Each row below holds a small network's activations on one input, seen along a few directions.
Each table varies a few parts of the input and shows all the possible inputs, shuffled.
Descriptions start from the smaller parts, as in this example, which fits no table here: ring(5) and (point or (values(2) and line(4)) or line(9)).
Shared parts are said once, and a part with two or three values counts as separate values.

Other details of the inputs shift rows strongly along two fixed directions, in all tables alike. That doesn't count.

A family of inputs:
row 1: [-14  14  -9  -7  12 -28  19 -20  10   2   0  19]
row 2: [-16  14  -7  -6  17 -10  17  -8  11  -3  12 -18]
row 3: [  7 -12   1  14 -16  23 -25  24  -6 -14  -6 -28]
row 4: [ 11  -9  14  13 -18 -10  -7   3   4   3 -33  61]
row 5: [ 10  -9   6   8 -11 -20  -6   2   7   4 -26  73]
row 6: [ 9  4 -4  2  4  1 -9  7  5  3 -8 -5]
row 7: [  6 -14  -2  16 -20  19 -25  22  -7 -14  -7 -21]
row 8: [-14   8  -5 -14  11  -2  32 -28   5  16 -19  27]
row 9: [-16   1  -2  -9  13  -8   8 -15   9   4  24 -28]
row 10: [ 10   4  10  16 -16 -14   2   8 -14   2 -30  63]
row 11: [ -3  -1  13  -6   5 -14  12 -19   9  16   2  12]
row 12: [ -4   2  -8 -11  12  -6  23 -20  -2   6 -22  56]
row 13: [ 11  -1  -3  14 -20  27 -15  34 -15 -17  -3 -31]
row 14: [ -4  -5 -14   3  -2   5 -10   6   7  -6  13 -34]
row 15: [-18   3  -2  -4  17 -18  12 -10  14  14  12   4]
row 16: [  2   4  -4   4   5  10 -16  17  -5   1   4 -28]
row 17: [ 17   0  -4  17 -19  16 -24  33 -15 -20  -7  17]
row 18: [ -2   8   6  -9  10  -3  26 -11   9  11  14 -25]
row 19: [-12   9   3 -10  14 -13  16 -17   5  -3  14  -4]
row 20: [ 11   1   8   3  -9  -3   4   5 -11   2  -4  13]
row 21: [  5 -12  -7   8 -12  15 -24  25  -3 -14   2 -18]
row 22: [-16   3  -1 -12  17  -9  10 -15   9  12  29 -19]
row 23: [ 20  -5   8  -1 -12  18 -23  20  -8  -7  -2  -9]
row 24: [ 10  -2  -7   5 -13  22 -19  19 -11 -21  18 -39]
row 25: [ 17  -7  12  11 -25   4 -12  14 -19 -15 -21  36]
row 26: [ 11 -19 -15   1 -13  35 -16  14 -10  -4 -11   6]
row 27: [ 17  -4   6   6 -17   6 -18  18 -17 -17  -3  32]
row 28: [  5  -5   6   4  -7  14 -13   5  -3   2  12 -21]
row 29: [  8 -13  -4   5 -14  14 -24  14  -7 -12  13 -24]
row 30: [ 12  -2  13  -1  -7 -10 -16   1 -11  -1 -18  48]
row 31: [  0   2 -10   0  -1   5 -17   7  -1  -8   0 -31]
row 32: [-14   8   4  -9  17 -31  13 -23   8   8 -15  30]
row 33: [ -6   9   4 -13  17 -10  24 -11   9   5  18  -7]
row 34: [-16  13  -9  -3   9  -5  22  -9   6   7  14 -36]
row 35: [ -2   2  -6  -5  12   2  -6  -6   0   0  20 -46]
row 36: [ -7   4 -15 -17  19  17  16 -15   6  11   0 -25]
row 37: [-10   6   5 -12  19 -15   9 -21   5   5   8  -9]
row 38: [-11  -1   4  -3  11   0   8 -15   7   5  19 -32]
row 39: [ -5  16  -1   1  13 -14  31 -12  14  16   0  -6]
row 40: [-16  -3  -2 -15   8   2  23 -28   7  20 -18  26]
row 41: [ 12 -13   7  20 -23  17 -29  27 -12  -8 -16  10]
row 42: [ -9   1   2 -12  16  -7  13 -11  16  13  25 -21]
row 43: [ -7   3   6  -6   5 -27  26 -21  -1   7  -4  28]
row 44: [  6   9 -13   7   5  12   1  14   7  -6  13 -30]
row 45: [  7 -13  11   7 -14  -7 -11  -3  -7  -4 -12  32]
Description of these inputs: values(5) and (point or (values(2) and line(4))).
Q: The inputs of row 33 and row 18 match in every part but the values(5) part. If row 19 is changed in the same way as row 33 into row 18, which row does it become?
A: row 25
Q: Change only the values(5) part in row 2. List by row number the other rows that result.
A: row 3, row 13, row 21, row 32
Q: Change only the line(4) part in row 39. List by row number the other rows that result.
A: row 10, row 13, row 34
Q: Change only the values(5) part in row 8. List by row number the other rows that result.
A: row 12, row 26, row 36, row 40
